Each row below holds a small network's activations on one input, seen along a few directions.
In each table, some parts of the input vary, and every possible input appears once, in random order.
Descriptions start from the smaller parts, as in this example, which fits no table here: one of 2 separate values, together with either a single point or one of 9 places along a line or (one of 4 places along a line, together with one of 5 places around a ring).
Shared parts are said once, and a part with two or three values counts as separate values.
In the rows, zero is written as 128.

Other details of the inputs shift rows strongly along three fixed directions, in all tables alike. That doesn't count.

A family of inputs:
row 1: [152  95  61  85  82 192 127  53 112 148 189 174 175]
row 2: [210 141  57 127  84 177 149 117 105 155 166 118 122]
row 3: [189 154  65 172  82 149 147 152 121 141 163  97 135]
row 4: [116 114 157  90 153 140 115 125 123 134  95 156 159]
row 5: [163 150  99 161  89 125 130 155 116 135 145 100 127]
row 6: [ 96 149 106 159 147  50 133 122 174 106 154  74  24]
row 7: [ 48 115 146 114 153  84 101  81 157  94 142 133 105]
row 8: [ 93 140 181 140 163  79 113 170 137 120  76 114 132]
row 9: [115  96 174 121 118 148 115 123 117 125 115 158 162]
row 10: [ 50 118 146 105 169  96 113  81 153 100 141 131  77]
row 11: [171 154 114 153 115 131 140 152 112 136 114 118 150]
row 12: [182 178 100 182 118 105 149 176 129 130 119  83  96]
row 13: [104 122 112 133 143  88 124 104 156 108 146 107 106]
row 14: [147 109 164 130 112 181 123 147 106 147  99 166 190]
row 15: [127 117 184 148 120 138 131 169 116 133  92 150 165]
row 16: [100  96  98  80 129 154 126  57 131 132 174 158 114]
row 17: [123  92 109  69 131 153 124  66 127 133 146 172 152]
row 18: [148 105 166 129 114 180 134 151 107 137 105 164 196]
row 19: [159 118  59  99 113 172 130  65 132 146 176 138 112]
row 20: [ 84 141 189 135 169 100 132 184 131 115  88 113 112]
row 21: [179 158  46 178 108 100 150 129 157 124 175  67  64]
row 22: [115 135 120 185 118  94 126 115 159 106 152 101  77]
row 23: [139 154 160 142 138 144 135 194 106 147  86 121 136]
row 24: [164 152 126 144 111 147 143 175  98 146 119 111 124]
row 25: [ 63 109 145  96 174  92 118  89 165  99 138 125  83]
row 26: [127 120 177 106 139 134 130 162 102 139  76 159 193]
row 27: [105 117 154 107 132 145 108 131 118 134 109 154 173]
row 28: [136 122 135 116 124 124 122 129 113 131 117 132 154]
row 29: [ 93  94 124  75 145 116 108  63 141 113 146 147 118]
row 30: [143 175 166 161 148 104 144 203 120 126  77 100 107]
Each input here is: one of 5 separate values, together with either a single point or one of 5 places along a line.
Changing only the choice among 5 separate values turns row 19 into row 25. The same change can be made to row 4. Which row results?
> row 21
Which other rows agree with row 6 in the choice among 5 separate values? List them by row number.
> row 1, row 15, row 16, row 17, row 26

A family of inputs:
row 31: [ 54  99 171 125 168  66 112  98 179  90 123 129  94]
row 32: [ 58 110 190  96 184  67 111 127 150 101  85 136 141]
row 33: [132 122 114 145  92 141 125 135 118 136 151 130 158]
row 34: [161 114  92  93 120 165 128  86 115 144 135 158 181]
row 35: [ 90 133  96 126 143 110 123  84 158 118 170 104  54]
row 36: [141 102  88 116  81 173 115  82 113 138 178 151 170]
row 37: [198 154 119 126 101 199 158 174  78 164 115 139 161]
row 38: [201 162  98 118 109 181 146 175  84 164 106 135 179]
row 39: [148 114  60 144  69 147 117  76 127 139 196 127 129]
row 40: [ 59 106 157  93 175  66 106  79 158  94 120 136 117]
row 41: [107  78 177  69 142 168 117  83 119 121 104 204 200]
row 42: [ 58 111 156 107 176  55 103  94 166  91 118 115 102]
row 43: [138 107 108 116  83 175 121  96 100 138 156 162 185]
row 44: [146 131 190  88 138 194 138 184  77 155  72 166 193]
row 45: [113 122  86 128 136  73 116  74 163 112 159 102  84]
row 46: [156 153  98 196 112 112 152 162 147 127 152  78  61]
row 47: [146 100 106 104 116 204 132  81 116 144 153 169 151]
row 48: [104  84 165  76 139 187 125  85 109 128 120 194 167]
row 49: [158 153 102 196 112 109 144 155 144 130 148  81  56]
row 50: [ 50 101 213 112 179 106 111 131 145 101  95 144 109]
row 51: [178 191 143 169 127  98 145 241 101 146  69  83 122]
row 52: [ 99  99 204 104 159 131 114 137 132 114  81 162 174]
row 53: [118 122  64 115 117 129 127  56 149 130 197 114  54]
row 54: [138 150 109 182  92 120 124 156 125 132 143 102 131]
row 55: [150 138 107 181 115  91 132 132 160 119 141  91  82]
row 56: [165 137  43 103 108 145 137  80 122 137 180 124 111]
row 57: [144 134 113 116 121 161 145 136 115 145 140 127 121]
row 58: [135 156 119 198 127  74 134 151 167 111 128  82  73]
row 59: [173 188 140 167 132  99 153 244 106 144  77  83 127]
row 60: [121 170 213 130 167  95 131 248  99 128  29 112 154]
Changing only one part turns row 57 into row 35. The same change can be made to row 31. Which row results?
> row 58
What is each input in this table made of?
> one of 5 separate values, together with either a single point or one of 5 places around a ring
Change only the place on the ring of 5 in row 48. List by row number the other rows that result.
> row 37, row 40, row 41, row 56
Which other rows agree with row 50 in the choice among 5 separate values? List them by row number.
> row 36, row 42, row 44, row 52, row 60
